These are the activations of a small neural network, seen along a few directions. Each row is one input.
Each table varies a few parts of the input and shows all the possible inputs, shuffled.
A made-up example of a description, with smaller parts first: one of 3 separate values, together with either a single point or one of 11 places along a line or (one of 4 places along a line, together with one of 8 places around a ring).
Shared parts are said once, and a part with two or three values counts as separate values.
(in the rows, 128 means zero)

Other details of the inputs shift rows strongly along two fixed directions, in all tables alike. That doesn't count.

Table:
row 1: [ 60 130 158 137  78 112  57 130 106 184 135 160 122]
row 2: [137 122 131 134 132 121 130 126 126 116 130 128 132]
row 3: [117 112 129 136 137 133 152 119 134 126 110 134 134]
row 4: [137 134 124 129 137 136 126 130 127 120 121 130 130]
row 5: [ 58 143 152 130  81 125  51 133 107 191 122 155 118]
row 6: [140 130 125 126 134 139 124 128 127 123 122 126 133]
row 7: [136 133 127 130 136 134 135 137 135 125 123 134 134]
row 8: [131 130 132 126 138 125 133 126 125 116 131 130 136]
row 9: [142 130 129 128 133 134 129 133 135 130 119 123 134]
row 10: [133 128 132 128 139 123 129 124 126 117 130 127 134]
row 11: [137 123 137 126 135 122 131 126 134 125 130 123 134]
row 12: [141 129 128 130 134 136 131 133 133 130 124 127 134]
row 13: [136 126 133 123 136 124 126 120 129 121 129 121 135]
row 14: [136 135 125 126 136 136 129 132 127 119 121 134 133]
row 15: [ 95 158  25  85  83 124 183 128 125 154 185  71  20]
row 16: [140 129 124 132 128 134 130 134 126 119 122 133 132]
row 17: [143 124 124 133 126 137 126 131 128 122 123 126 133]
row 18: [140 119 132 129 129 122 127 123 131 120 130 122 134]
row 19: [137 122 136 128 136 124 133 127 132 125 133 126 134]
row 20: [131 127 136 128 137 124 138 132 133 121 132 131 135]
row 21: [133 125 135 131 139 122 135 130 132 121 131 129 132]
row 22: [117 115 139 137 135 127 155 111 134 121 120 130 130]
row 23: [144 125 126 131 126 135 125 130 131 123 119 122 132]
row 24: [135 124 131 131 130 122 134 128 125 116 131 131 134]
row 25: [138 132 127 132 137 133 132 135 134 126 122 131 132]
row 26: [136 125 132 125 137 126 127 121 127 120 132 124 136]
Each input here is: one of 2 separate values, together with either a single point or (one of 3 separate values, together with one of 4 places along a line).
Q: Changing only the choice among 2 separate values turns row 2 into row 15. The same change can be made to row 20. Which row results?
A: row 7
Q: Start at row 20 and move only the place on the line of 4, one step at a time. The first step leads to row 21. Which rows follow, in order?
A: row 19, row 11
Q: Which other rows does row 25 become when the choice among 3 separate values takes its other values? List them by row number.
A: row 4, row 15
Q: Which other rows does row 20 become when the choice among 3 separate values takes its other values? List them by row number.
A: row 8, row 24

Table:
row 27: [133 143  97 110 125 128 136 133 123 127 154 109 103]
row 28: [ 98 114 163 148 121 125 102 119 121 144 109 154 149]
row 29: [223  93 155 143 193 131 174 116 151  49 109 116 191]
row 30: [107 125 103 117 116 127 159 113 129 134 138 111 100]
row 31: [115 133 155 146 117 133  81 145 117 142 106 160 151]
row 32: [110 114 167 146 122 117  98 123 124 141 115 150 153]
row 33: [140 136  97 118 115 130 135 128 125 121 140 111 104]
row 34: [116 128 161 134 119 125  73 131 121 149 114 145 150]
row 35: [220  98 157 151 211 138 183 123 155  43  96 130 194]
row 36: [ 79 124 165 145 117 120  94 127 117 153 113 166 143]
row 37: [117 132 106 115 125 116 160 125 130 130 151 113 100]
row 38: [125 129 111 112 126 114 156 126 132 124 158 111 106]
row 39: [134 136  95 109 118 127 135 126 123 129 153 101  98]
row 40: [114 125 105 120 123 120 159 118 133 131 145 108  99]
row 41: [128 134 101 121 109 136 131 135 124 135 131 115 105]
row 42: [132 132 100 119 119 140 141 131 134 139 131 113 107]
row 43: [ 95 121 169 145 125 127 100 124 119 141 106 164 155]
row 44: [121 136 155 145 118 129  78 140 115 134 115 161 151]
row 45: [115 136 161 134 126 125  77 136 121 145 116 153 155]
row 46: [135 145 102 112 131 136 151 134 136 131 139 107 105]
row 47: [125 144  90 113 121 139 150 137 133 140 140 113  99]
row 48: [132 138 101 112 121 135 145 128 134 136 138 102 100]
Q: Describe the family of inputs behind these rows.
A: one of 2 separate values, together with either one of 5 places along a line or one of 6 places around a ring
Q: Changing only the choice among 2 separate values turns row 28 into row 36. The same change can be made to row 33. Which row results?
A: row 44
Q: Which other rows does row 30 become when the place on the line of 5 takes its other values? List them by row number.
A: row 28, row 29, row 32, row 40

Table:
row 49: [130 112 152 140 113 123  99 121 126 136 123 133 142]
row 50: [120 128  88 119 117 133 163 123 124 126 132 113  97]
row 51: [113 110 159 151 116 137 100 128 126 147  96 148 150]
row 52: [171 110 174 138 175 125 123 122 135  97 116 137 188]
row 53: [171 103 160 150 153 126 115 121 125  87 107 143 180]
row 54: [117 119 164 145 136 134 101 122 131 139  95 146 159]
row 55: [ 35 166 134 130  57 136  24 156  99 224 126 169  95]
row 56: [120 141  95 115 133 126 181 131 141 125 145 116  97]
row 57: [153 155  87 102 117 136 126 145 125 128 149 101 103]
row 58: [118 137  97 122 124 133 168 126 126 119 138 121  99]
row 59: [152 116 162 148 149 123 115 128 124  91 118 151 166]
row 60: [143 131 108 114 144 110 167 131 136 106 156 109 109]
row 61: [132 130 106 108 125 117 144 114 131 130 150  93 102]
row 62: [116 133 106 109 134 132 167 126 142 136 140 111 105]
Q: Describe the family of inputs behind these rows.
A: one of 2 separate values, together with either a single point or one of 6 places around a ring
Q: Changing only the choice among 2 separate values turns row 49 into row 51. The same change can be made to row 57. Which row results?
A: row 55

Table:
row 63: [ 31 145 139 131  69 113  65 136 108 207 132 158  95]
row 64: [137 127 147 140 138 130 112 135 129 124 122 145 148]
row 65: [131 133 117 122 134 131 135 134 128 128 137 123 122]
row 66: [124 128 114 128 126 127 140 126 129 124 124 124 117]
row 67: [129 128 117 127 129 132 140 124 134 132 126 115 116]
row 68: [133 119 146 136 129 135 117 125 127 124 112 141 152]
row 69: [136 139 123 122 130 124 132 133 132 123 139 121 122]
row 70: [135 128 122 122 121 124 124 124 125 126 136 114 118]
row 71: [137 126 145 141 135 130 111 132 124 120 121 146 148]
row 72: [124 131 118 123 125 134 140 130 125 127 129 125 122]
row 73: [133 125 117 127 122 129 127 125 124 128 136 117 118]
row 74: [124 129 117 123 128 134 138 120 130 127 125 122 121]
row 75: [132 126 119 126 122 132 139 128 133 133 129 116 119]
row 76: [132 138 121 117 133 125 131 133 129 125 138 118 123]
row 77: [134 128 115 125 129 125 135 133 130 128 137 123 120]
row 78: [142 123 152 135 133 126 105 130 129 125 119 131 147]
row 79: [139 125 149 130 133 127 105 125 125 121 120 137 151]
row 80: [134 131 119 122 124 119 128 129 125 122 136 121 121]
row 81: [132 119 147 144 132 133 113 122 128 124 107 136 145]
row 82: [127 132 119 122 129 134 144 133 130 131 129 124 122]
row 83: [128 130 117 122 133 134 143 123 135 131 125 121 121]
row 84: [105 113 138 128 129 107 148 110 128 124 144 126 123]
row 85: [139 130 149 137 133 124 108 131 124 118 122 141 148]
row 86: [134 126 149 141 133 133 120 135 131 126 114 146 148]
row 87: [136 132 120 120 128 120 131 133 131 125 137 118 121]
row 88: [132 127 117 122 127 131 130 124 126 126 136 123 123]
row 89: [127 127 148 138 143 135 120 132 129 128 108 144 148]
row 90: [129 124 119 127 117 132 135 124 128 129 129 117 119]
row 91: [105 116 138 126 131 106 150 113 130 130 146 125 122]
row 92: [140 119 148 140 134 131 108 130 128 128 119 135 148]
row 93: [130 127 117 125 124 128 144 133 133 129 129 123 121]
row 94: [137 122 147 134 138 132 110 129 130 127 120 140 152]
row 95: [121 133 116 124 132 134 141 127 126 126 125 125 118]
row 96: [127 125 116 127 120 128 140 129 128 126 128 125 121]
row 97: [125 133 118 129 129 132 141 127 130 122 126 128 116]
row 98: [128 131 119 128 123 132 141 130 128 124 130 128 120]
row 99: [135 133 122 115 130 126 129 127 132 127 137 117 124]
row 100: [128 135 118 127 134 133 145 130 135 127 127 126 116]
row 101: [131 137 120 119 128 125 128 129 122 123 137 121 123]
row 102: [131 126 114 126 125 125 131 129 124 125 136 125 120]
row 103: [128 132 116 123 130 130 132 130 122 126 136 125 122]
row 104: [134 121 148 134 133 135 118 129 132 130 112 141 153]
Q: Changing only one part turns row 96 into row 93. The same change can be made to row 66. Which row results?
A: row 63
Q: Changing only one part turns row 103 into row 65. The same change can be made to row 73. Which row results?
A: row 92
Q: Describe the family of inputs behind these rows.
A: one of 2 separate values, together with either a single point or (one of 4 places along a line, together with one of 5 places around a ring)
Q: Which other rows does row 81 become when the place on the ring of 5 takes its other values? List them by row number.
A: row 66, row 74, row 95, row 97
Q: Which other rows does row 86 become when the choice among 2 separate values takes its other values? List them by row number.
A: row 98
